These are the activations of a small neural network, seen along a few directions. Each row is one input.
Each table varies a few parts of the input and shows all the possible inputs, shuffled.
A made-up example of a description, with smaller parts first: one of 4 places along a line, together with either a single point or one of 11 places along a line or (one of 3 separate values, together with one of 5 places around a ring).
Shared parts are said once, and a part with two or three values counts as separate values.

Other details of the inputs shift rows strongly along three fixed directions, in all tables alike. That doesn't count.

A family of inputs:
r1: [  3 -12   0   9  -1   7  -3   8  -8 -20  -1]
r2: [  6  12   6 -31  24 -10   4   6   3  35   6]
r3: [ -4 -33 -15   1   2  35 -14   6 -15 -11 -10]
r4: [ -8  11  -1 -29 -14  12 -15 -22   7  27   0]
r5: [ -9  17  -2 -10 -16 -21   1 -30  10  19  -3]
r6: [ -7  31   7  19  -9 -33  18 -14   8   3   0]
r7: [ 12  19  -8 -19  11 -33   1   2   9  48   5]
r8: [ 5 -7 12 -8 21  2  3 17 -3  2  3]
r9: [-10  37   6  20 -28 -37  14 -28  15  -4  -2]
r10: [  7 -17   6   0  15  27  -7  16  -9 -16  -1]
r11: [ 11  -7   4  14  26 -15  19  24  -4 -12   2]
r12: [  5  -3  14  13  18 -22  20  18  -1  -9   4]
r13: [ 12 -11  -8  -5  22  -3   7  23  -7   2   2]
r14: [ -4  -6 -17   7 -10  20 -12  -3  -7  -7  -5]
r15: [ -1   5  11  13   1 -18  13   8   0 -11   3]
r16: [ -6   6  24  26 -10   8   4   0   2 -30   6]
r17: [  4  22   5   4  14 -35  21  13   4  12   9]
r18: [ -6  -6  -3   0  -6  -2   1 -11  -1   3  -6]
r19: [ -6  16  -9   8 -27  -6  -5 -26   8  -8  -7]
r20: [ -7  -7   5  25  -5   8   0   3  -8 -24  -3]
r21: [ -9   0  -5 -21 -27  28 -25 -34   7   8  -5]
r22: [ -2   2   7  -1  19 -21  18  13  -4  17   4]
r23: [  1  -4  -7  17 -13   5  -2  -8   1 -24  -6]
r24: [ -5   2 -19  -1 -20  14 -14 -12  -1  -1  -4]
r25: [ -6   2  -3 -11  -4 -13   4 -16   5  17  -4]
r26: [  6  -4  -6  10  -3   0   1   1   0 -18  -2]
r27: [  2   9   4 -19   1   8  -4  -7   3  21   2]
r28: [  5 -15 -18 -16  19   5   2   7  -5  18  -5]
r29: [ -7  11  -1  -8   0 -16   5  -8   2  19   0]
r30: [ 20 -21 -10   6  16   7  -9  19  -5  -3   0]
r31: [-12  20   9  22 -25 -15   3 -16   3 -15   0]
r32: [ -4 -20 -20  13 -21  33 -18 -11  -6 -25 -13]
r33: [-10  18  10  -3 -13  -5  -4 -20   9   6  -2]
r34: [-11   4   2  17 -20   2  -4  -9  -2 -14  -2]
r35: [-11  10  16   6 -10   2  -4  -8   4  -5   3]
r36: [ -7   8  -7  -7 -23  -3  -9 -25   5   4  -4]
r37: [-14  22  10  21 -27 -21   7 -27   9 -11  -5]
r38: [-1 -4  4  5  2 -8  7  9 -2 -4  0]
r39: [ 13  -4  17 -12  22   0  11  19   1   6   8]
r40: [ -4  18  17  16 -22   3   1 -20   7 -18  -1]
r41: [ -2  -1  -2  26  -5   2   5  -1  -2 -25  -6]
r42: [ -5  -2  -8  20 -10  10  -3  -7  -2 -18  -8]
r43: [-5 -4 -8 -8 -7  7 -8 -4 -4  7 -2]
r44: [  1  12   2  17  -6 -17  10   4   5 -14   3]
r45: [  6  10 -15 -25   3 -18   2  -5   7  29   4]
r46: [ -5   0 -19  -1 -14  13 -12 -11  -2   2  -7]
r47: [ -1  -4  14  11  -3   5  -2  -5   3 -23  -1]
r48: [  4 -10   8  18  11   0   7  25  -8 -24   5]
r49: [ -4   0   2  -6 -13  30 -14 -10  -3   0   0]
r50: [  7 -14   3 -13  12  30  -7  15  -6   1   4]
r51: [ -3  17 -10 -19   5 -26  12 -12   7  39  -2]
r52: [  0  10   9  20  18 -28  26  14   1   0   4]
r53: [ -1  -5  -8 -10  -3   3  -6   6  -3   4   2]
r54: [ -3  -9 -11 -19   8   6  -5   8  -7  23   2]
r55: [  6 -10 -19 -10   0  11  -8   4  -4   1  -1]
r56: [  0  -2 -13   4  -5  11  -8   2  -4  -7  -5]
r57: [  6  11  16  -5  22 -46  29  18   6  17   9]
r58: [ -9   1   5 -10  -9  13 -13 -10   3   5   0]
r59: [  5 -20  -4  -1  10  10  -2  17 -10  -9   0]
r60: [  2 -10 -12 -32   0  30 -24 -15  -1  17  -5]
r61: [ -5  -8  13  31   3  -6  14  10  -4 -26  -2]
r62: [ -5  -5   4 -13  -2  15 -12  -3   1   4   0]
r63: [ -2 -16 -10  -2 -10  18 -12  -6  -5 -11  -5]
r64: [  0  10  12   1  13 -33  22  15   5  12   7]
r65: [ -9  -2 -12  -6 -22  14 -17 -12  -2   0  -3]
r66: [  5   3 -15 -21  12 -12   4  -5   3  28  -1]
r67: [  9  -6   1 -23   9  16  -6  -2   1  13   2]
r68: [-3  3 -4 -5 -7 -3 -4 -4 -1  4 -1]
r69: [  1   2  14   5  -7  14   0  -2   3 -12   2]
r70: [ 16 -12  -2  19  14   0  -3  24  -4 -10   1]
r71: [ -3  -5  -5  23 -17   4   0 -11   3 -28  -7]
r72: [ -1 -11  -9  -8   3  13  -9  14 -10   3   3]
r73: [ -5  -1 -17 -33  -9  -1 -11 -19   3  34  -3]
r74: [14 -6 -2 17 13 -4 -2 22 -5 -1  3]
r75: [  4 -10   6  32   7  -7  17   7   0 -32  -4]
r76: [-11  10  11   0 -26   1 -10 -30  14  -6  -2]
r77: [ 11 -25  -5  -7  20  11  -2  30 -12  -7   5]
r78: [ 14  -2  14 -12  21   0   9  14   0   6   6]
r79: [  7  -2   1 -27  17   7  -5   2   0  20   2]
r80: [  4 -16  -1  27   7   8   7  20  -6 -32  -2]
r81: [  2 -13 -20 -14  12  12  -5  12  -7  15  -2]
r82: [ -3   9 -22 -31   4  -5  -5  -5  -1  45   0]
r83: [  7  -9  14 -12  22   7   4  20  -2   3   9]
r84: [ 18   3   3  10  15 -25   7  16   4   6   4]
r85: [ -8  26  19  13 -16  -8   3 -19   8  -7   0]
r86: [-10  30  23   9 -19 -28   8 -28  16  -3   1]
r87: [ -9  -7   2   5 -10  29 -18  -8  -6 -14  -5]
r88: [-10   3  -5 -22 -28  25 -25 -34   7  12  -5]
r89: [  6 -19 -15   4  14  21  -6  26 -13 -10   4]
r90: [  7   9  16   6  12 -37  23  16   7  -4  13]
r91: [ -1   3 -14 -16  12  -9   6   0   0  29  -3]
r92: [ -6   5  27  27 -12  -6   6  -5   9 -34   2]
r93: [  7 -10  -2 -17  13  31 -10  11 -10  11   2]
r94: [ 13   4   3   2  27 -23  19  27  -2   3   7]
r95: [ 14 -22   9  -6  19  26   0  20  -4 -12   5]
Each input here is: one of 5 places along a line, together with either a single point or one of 6 places around a ring or (one of 2 separate values, together with one of 6 places along a line).
The inputs of r95 and r39 match in every part but the place on the line of 5. If r47 is changed in the same way as r95 into r39, which row does it become? -> r86
The inputs of r24 and r45 match in every part but the place on the line of 5. If r81 is changed in the same way as r24 into r45, which row does it become? -> r71
Which other rows does r32 become when the choice among 2 separate values takes its other values? List them by row number. -> r57
Which other rows does r44 become when the place on the line of 6 takes its other values? List them by row number. -> r9, r41, r51, r80, r94
Which other rows does r26 become when the place on the line of 5 takes its other values? List them by row number. -> r17, r19, r56, r94

A family of inputs:
r96: [-15  22   6   1 -34   6  -6 -39  11   4  -6]
r97: [ 11 -31   1   6  17  37  -7  24  -9 -32  -1]
r98: [-14  22 -13   5 -20 -33   5 -18   9  16  -2]
r99: [ -8  -1  -5  -8 -25  28 -18 -29   5  -9  -9]
r100: [ -9  24  10  -1 -11 -20  -5 -19  10  14   0]
r101: [ 10   0   9 -32  27  -4  14  17   3  20  10]
r102: [  4 -13   4  19   5  25  -7   5  -4 -20  -5]
r103: [ -6 -32 -10 -21  -5  56 -30   7 -17  -8  -3]
r104: [-12  26   9   9 -20  -8  -4 -25   9  -5  -2]
r105: [  2 -18  14  11  14  28   3  29 -11 -35   5]
r106: [-16  -5 -30  11 -24   9 -15 -19  -6  -7 -12]
r107: [ 13  -5  20 -17  39 -17  21  33  -2  24  13]
r108: [ -9  13 -26   5 -36  -4 -11 -33   3  13 -13]
r109: [  8 -28  -3   4  16  41 -11  18 -13 -15  -3]
r110: [  1  -5  -3  38 -10 -11  11   9  -1 -25  -3]
r111: [ -1  10 -19  13 -18 -20   3 -19   2  -5  -9]
r112: [ -8  26  23   1  -6 -29  11  -8  10   7   7]
r113: [ -7  -4  -3   1 -12  29 -17  -7  -3 -14  -4]
r114: [ 14 -13 -31 -29  22  -7  -2  15  -7  32  -2]
r115: [ 10   1 -14   2  25 -33  24  22  -6  20   2]
r116: [-12   2 -34 -19 -23  -3 -12 -26   4  39  -9]
r117: [  8 -30  13  17  15  27  -1  28 -12 -27   2]
r118: [  6  -8   1 -34  31  11   6  16  -6  32   6]
r119: [  6 -14  24  24  14  18  17  28  -6 -37   6]
r120: [  1  10  14  24  -6  -6   3 -12  10 -26  -3]
r121: [-12  11 -10 -30 -15   5 -24 -27   3  34  -3]
r122: [  4 -14  -2 -45  19  16  -5  12  -7  41   7]
r123: [  2 -39 -29  14  12  27  -5  22 -19 -14  -7]
r124: [ -7 -12  -3 -10 -22  30 -23 -22   0  -9  -7]
r125: [ -4  26  25  32  -1 -27  15  -3  10 -23   4]
r126: [  4   6  -2 -29  13   3   1   1   3  35   3]
r127: [  2  -2  22  33  -1  -3   5   3   2 -26  -1]
r128: [ -3  25  23  -2  -1 -26  20 -14  14   0   5]
r129: [ -9   8  11  14 -13  11  -2  -8   2 -23  -1]
r130: [-17  30   7 -16 -19  -8  -2 -31  10  18   0]
r131: [ 20 -28  -6 -10   4  52 -28  16  -7 -19   5]
r132: [-15  -7   0  -7 -21  31 -22 -18  -5  -7  -4]
r133: [  0  11 -15   1   2 -24   5   4  -2  12  -1]
r134: [ -1  -2 -16  26 -13 -11   6  -7  -2 -24  -9]
r135: [ 16  -6  -9  -9  30 -35  20  30   1  19   7]
r136: [ -5   5  -4 -30   0   3 -14  -7   0  31   2]
r137: [ 20 -11  19  24   7  25  -2  27  -3 -33  11]
r138: [ -9  26 -15   9 -14 -38  11 -15   4  12  -3]
r139: [  9   8  17  17  -7  11  -7  10   3 -26  11]
r140: [  0  22  41  13  13 -43  35   8  10   2  13]
r141: [ -8 -13 -12 -15 -30  37 -32 -30   1  -3 -10]
r142: [ -6   1  18   7 -21   7  -1 -14   5 -23   1]
r143: [ -1  10 -11   6   3 -39  20  -3   7   8   0]
r144: [ 16   1 -12  -2  32 -34  24  29  -8  24   4]
r145: [  3  11 -20   0   6 -25   7   5  -5  14  -2]
r146: [ 13 -28 -32 -35  35  -3   1  30  -8  36   2]
r147: [  1  -6 -15 -46   4  11 -21 -16   1  41  -3]
r148: [ 14 -15  18 -24  45 -11  18  34  -4  14  13]
r149: [  5  10  31  37   8 -20  22   7   9 -41   4]
r150: [ -2  19  15  -5  -4 -22   6 -14  10  22   3]
r151: [  6   3  33  39   7 -24  17   9   8 -39   3]
r152: [-12   1 -23  14 -31   5 -16 -17  -1  -9 -10]
What is each input in this table made of? -> one of 3 separate values, together with either a single point or one of 6 places around a ring or (one of 2 separate values, together with one of 6 places along a line)
Which other rows does r140 become when the choice among 2 separate values takes its other values? List them by row number. -> r118
Which other rows does r103 become when the place on the line of 6 takes its other values? List them by row number. -> r100, r112, r121, r132, r136
Which other rows does r98 become when the place on the ring of 6 takes its other values? List them by row number. -> r106, r133, r138, r145, r152
Which other rows does r118 become when the choice among 3 separate values takes its other values? List them by row number. -> r128, r130
